Each row below holds a small network's activations on one input, seen along a few directions.
In each table, some parts of the input vary, and every possible input appears once, in random order.
Descriptions start from the smaller parts, as in this example, which fits no table here: ring(8) and (point or (values(2) and line(4)) or line(9)).
Shared parts are said once, and a part with two or three values counts as separate values.
In the rows, 128 means zero.

Other details of the inputs shift rows strongly along two fixed directions, in all tables alike. That doesn't count.

A family of inputs:
r1: [116 116  62 129 164  94 117 128 114 121 131  91]
r2: [110 161 134 142 117  64 134 121 132 133 113 131]
r3: [146 125 190 138  65 140 134 103 177 175 141 114]
r4: [128 125  59 132 164 116  89 129 120 126 135 106]
r5: [166 109 199 109  70 142 138 116 155 196 157 115]
r6: [129 107  68 117 172 168  81 109 131  97 110 114]
r7: [176  54 189  82  88 194 179 121 147 169 163  51]
r8: [101 181 151 142 136  94 139 145  99  78  88 195]
r9: [107 159 124 166 118 100 150 141 132 118 134 153]
r10: [127 155 190 152  82 124 167 142 130 139 140 166]
r11: [114 180 208 132  92  80 144 154  98 147 132 213]
r12: [108 131  62 137 179 144 116 129 115  65  95 133]
r13: [174  89 203  86  82 177 132 124 142 193 162 120]
r14: [126 102  64 115 168 118 114 128 108 119 134  80]
r15: [105 144  70 119 186 100  96 128  92  77  88 142]
r16: [162  45  75 108 139 195 109 101 164 158 163  28]
r17: [ 99 180 148 147 139  89 144 151  97  87 102 194]
r18: [120 171 210 144  91 128 161 141 124 123 118 203]
r19: [149  69 102  78 161 166 120 114 118 127 127  70]
r20: [ 95 139  59 143 182 103 128 158  92  82 119 139]
r21: [144  56  50 106 171 196  92 119 137 132 153  63]
r22: [130 124  69 110 176 138  78 117 118 101 101 124]
r23: [114 139 128 143 130 136 145 150 118 116 136 158]
r24: [161 100 201 103  90 191 126 111 150 164 143 133]
r25: [166  68 185  96  84 170 182 120 152 170 160  62]
r26: [ 93 150  57 162 161  73 134 132 128  86 102 101]
r27: [118 200 197 158  69  61 128 124 149 162 118 188]
r28: [121 148 126 152 120 124 108 131 132 136 140 151]
r29: [132 147 136 119 136 124 100 127 119 131 118 162]
r30: [103 166 125 171 110  92 152 127 150 115 114 138]
Each input here is: ring(5) and line(6).
- Changing only the line(6) part turns r21 into r16. The same change can be made to r13. Which row results? => r5
- Change only the ring(5) part in r3. List by row number the other rows that result. => r2, r26, r27, r30
- Change only the line(6) part in r10. List by row number the other rows that result. => r9, r12, r18, r23, r30
- Start at r15 and move only the ring(5) part, one step at a time. The first step leads to r22. Which rows follow, in order? => r6, r12, r8

A family of inputs:
r31: [151 108 133 113 109 160 125 122 147 141 138  97]
r32: [150  98 148  85 134 173 127 118 129 128 116 117]
r33: [158 124 199  98  94 157 148 119 123 142 127 164]
r34: [130 158 203 128  84 100 150 139 118 153 130 170]
r35: [123 101  52 127 172 136 103 122 130 123 127  93]
r36: [139 129 198 131  81 139 160 119 147 144 138 133]
r37: [ 99 167  64 160 162  87  98 142 118 102 109 157]
r38: [126 148 171 136 108 113 128 124 130 148 137 163]
r39: [143 131 171 123 105 128 121 121 133 153 141 143]
r40: [ 94 180  94 175 152  73 126 141 108  83 106 162]
r41: [129  99 113 121 130 142 129 119 141 130 130  95]
r42: [115 142 116 149 132 121 134 124 134 116 126 135]
r43: [144 143 170 135  97 138 139 125 141 146 135 139]
r44: [124 144 171 136 103 106 139 133 121 138 126 152]
r45: [147 113 143 119 106 153 132 123 149 148 138 112]
r46: [136 122 198 117  86 134 141 115 133 154 142 134]
r47: [146 114 155 118 112 143 154 125 134 137 136 101]
r48: [129  85 125 112 148 191 123 140 120 112 137 111]
r49: [144 122 157 131 108 148 146 119 148 148 139 122]
r50: [107 131  45 135 185  98 102 131  99  94 118 107]
r51: [143  89 119 107 144 182 127 128 116 115 137 115]
r52: [135 102 106 122 134 149 125 121 145 143 134 102]
r53: [123 125  73 135 159 119  98 129 124 121 124 118]
r54: [ 90 163  39 150 189  69 105 150  95  90 109 147]
r55: [158 110 169 109  97 149 123 121 142 160 142 117]
r56: [103 153 118 151 130 100 125 133 130 121 120 158]
r57: [141  87  64 111 169 150 133 126 132 113 136  60]
r58: [104 143 100 150 137 106 126 131 128 104 118 137]
r59: [132 129 174 129  96 123 146 129 134 143 129 134]
r60: [144  80  73  99 170 185 115 120 112 105 128  90]
r61: [147 108 117 114 136 143 104 116 130 136 140 100]
r62: [125 109  76 131 150 143 121 123 141 124 130  99]
r63: [109 160 145 146 123  88 124 131 108 119 121 159]
r64: [112 164 135 138 125  88 139 149 117 128 122 164]
r65: [142  98 118  99 141 140 130 125 121 140 143  90]
r66: [153 134 199 119  75 141 137 128 146 164 138 143]
r67: [ 92 181 145 160 117  72 124 139 113 116 113 191]
r68: [ 91 187 125 170 127  69 131 145 113  97 107 182]
r69: [135 112 160 119 105 139 136 119 141 155 138 126]
r70: [109 182 154 146 113  80 147 152 118 122 121 185]
r71: [128 100 114 116 136 144 119 112 132 136 139  98]
r72: [137  82  69 107 159 148 125 125 129 124 129  61]
r73: [140  99 113 111 130 146 141 127 134 131 133  84]
r74: [124 120 129 132 117 137 138 123 145 133 132 122]
r75: [ 99 179 130 130 158  98 107 141 108  91  83 194]
r76: [137 130  96 136 140 141 115 123 132 117 128 105]
- What is each input in this table made of? => line(6) or (line(5) and line(8))
- Which of the alternatives is r75? => line(6)
- Change only the line(8) part in r71. List by row number the other rows that result. => r38, r39, r46, r50, r61, r63, r65
- Start at r48 and move only the line(6) part, one step at a time. The first step leads to r51. Which rows follow, in order? => r60, r33, r32, r75

A family of inputs:
r77: [133 138 192 111 116 132 152 141  96 143 152 162]
r78: [141 144 169 122  89 154 151 154 128 143 128 177]
r79: [139 126 184 130 104 144 140 146 103 140 156 178]
r80: [132 147 182 150  79  96 162 167 138 156 128 112]
r81: [112 124 182 132  98 148 143 141 124 149 149 176]
r82: [162 148 184 112 110 126 111 137 118 164 146 170]
r83: [ 93 185  18 187 168  57 138 137 134  90 111 130]
r84: [ 57 200 140 176 146  24 131 136  83  66  77 228]
r85: [124  86  99 128 114 132 143 111 148 128 171  45]
r86: [108  96  66 115 187 134 119 105  97  80 111  79]
r87: [124 104  48  87 190 133 132 141 106  99 109  87]
r88: [ 94 167  24 155 179  95  61 144  99 101 110 176]
r89: [ 92 239 119 157 157  51 135 178  80  84  97 234]
r90: [132 157 170 137  65  84 127 114 163 162 154 120]
r91: [149  75 114 122 141 186 120 110 120 106 145  88]
r92: [112 180  49 160 190  83  63 126 100  73 101 156]
r93: [131 140 173 123  95 151 153 152 142 146 126 171]
r94: [143  86 121 103 153 175 132 105 112 108 140  71]
r95: [ 83 158  54 144 186  65 124 134 103  53  58 148]
r96: [132 126 185  90 101  94 127 124 125 167 117 165]
r97: [137 149 197 106 101 126 166 122 123 119  97 145]
r98: [144 107  46 129 176 165 110 129 125  72 111  91]
r99: [143  85 104 127 126 120  99 131 143 171 143  37]
r100: [171  90 102  91 158 177 139 146 123 124 141  89]
r101: [ 99 180  14 195 174  48 100 108 137 128 117 141]
r102: [150 162 193 114 105 141 160 129 123 116 112 144]
r103: [123 142 170 161  83 100 173 113 146 160 162 135]
r104: [130 140 166 170  89 105 180 107 148 172 158 142]
r105: [132  87 109 114 143 178  90  96 174 141 123  82]
r106: [ 85 156  51 143 187  52  79 113 105  77  67 150]
r107: [159 142 176 120 102 148 151 159 122 136 136 174]
r108: [122 131 186 144  85 155 138 120 120 123 135 165]
r109: [113 134 183 155  76  92 156 141 129 154 159 117]
r110: [132 162 169 140  63  97 172 137 162 135 144 119]
r111: [151  89  99 112 126 183  86  97 144 134 127  88]
r112: [143  95  93 123 117 132 151 142 153 137 139  37]
r113: [139 147 196 106 101 113 121 101 123 144 107 147]
r114: [152  99  83 128 124 127 122  91 168 171 153  58]
r115: [102 129 198 147 104 149 142 119 153 129 130 161]
r116: [122 140 179 124 107 146 156 152 156 148 121 169]
r117: [ 99 182  12 196 175  62 145 131 137 101 107 136]
r118: [162 101 114  92 149 164  98  96 129 131 126  71]
r119: [141  68 105  71 148 146 155 133 130 130 112  82]
r120: [135  67  96 110 138 190 123 129 114 134 155 100]
r121: [135  82  98  99 150 172  94 118 162 162 139  92]
r122: [151  81 121 115 150 179 126 110 116 107 146  81]
r123: [ 70 231 120 193 129  56  77 135 119  94  88 242]
r124: [116  66 106 111 156 182 129 127 145 139 148  94]
r125: [157 147 187 131  91 139 103 114 133 141 129 165]
r126: [131 141 175 120  92 137 108 132 142 172 137 177]
r127: [112 129 192 145  91 152 139 120 137 126 134 163]
r128: [153 153 184  99 111 122 118 132 116 165 141 162]
r129: [170  83  97  97 146 172  88 124 128 151 150  99]
r130: [131 149 176 143  72  81 122 131 149 178 145 118]
r131: [158 156 193 126 103 144 152 135 127 114 120 155]
r132: [131  70 112  79 156 156 141 121 103 132 145  82]
r133: [139 143 186  89 105 107 124 126 116 166 129 162]
r134: [116 105  44 134 171 168 112 126 145  81 102  90]
r135: [ 67 154  46 196 175  47 104 164  89  93 123 112]
r136: [124  54 112  81 152 142 145 121 112 133 133  87]
r137: [152  74 110 101 160 176 128 133 103 130 162  91]
r138: [119 144 190 137 101 153 151 130 170 126 108 157]
r139: [152  89  98 113 127 197 130 119 144 108 117  85]
- What is each input in this table made of? => values(3) and (line(5) or (values(2) and line(8)))
- Changing only the values(3) part turns r84 into r106. The same change can be made to r81. Which row results? => r126
- Change only the values(2) part in r102. List by row number the other rows that result. => r89
- Start at r138 and move only the line(8) part, one step at a time. The first step leads to r134. Which rows follow, in order? => r139, r98, r131, r102, r97, r95
- Change only the values(3) part in r77. List by row number the other rows that result. => r89, r128
- Start at r106 and move only the line(8) part, one step at a time. The first step leads to r113. Which rows follow, in order? => r118, r92, r125, r111, r123, r105
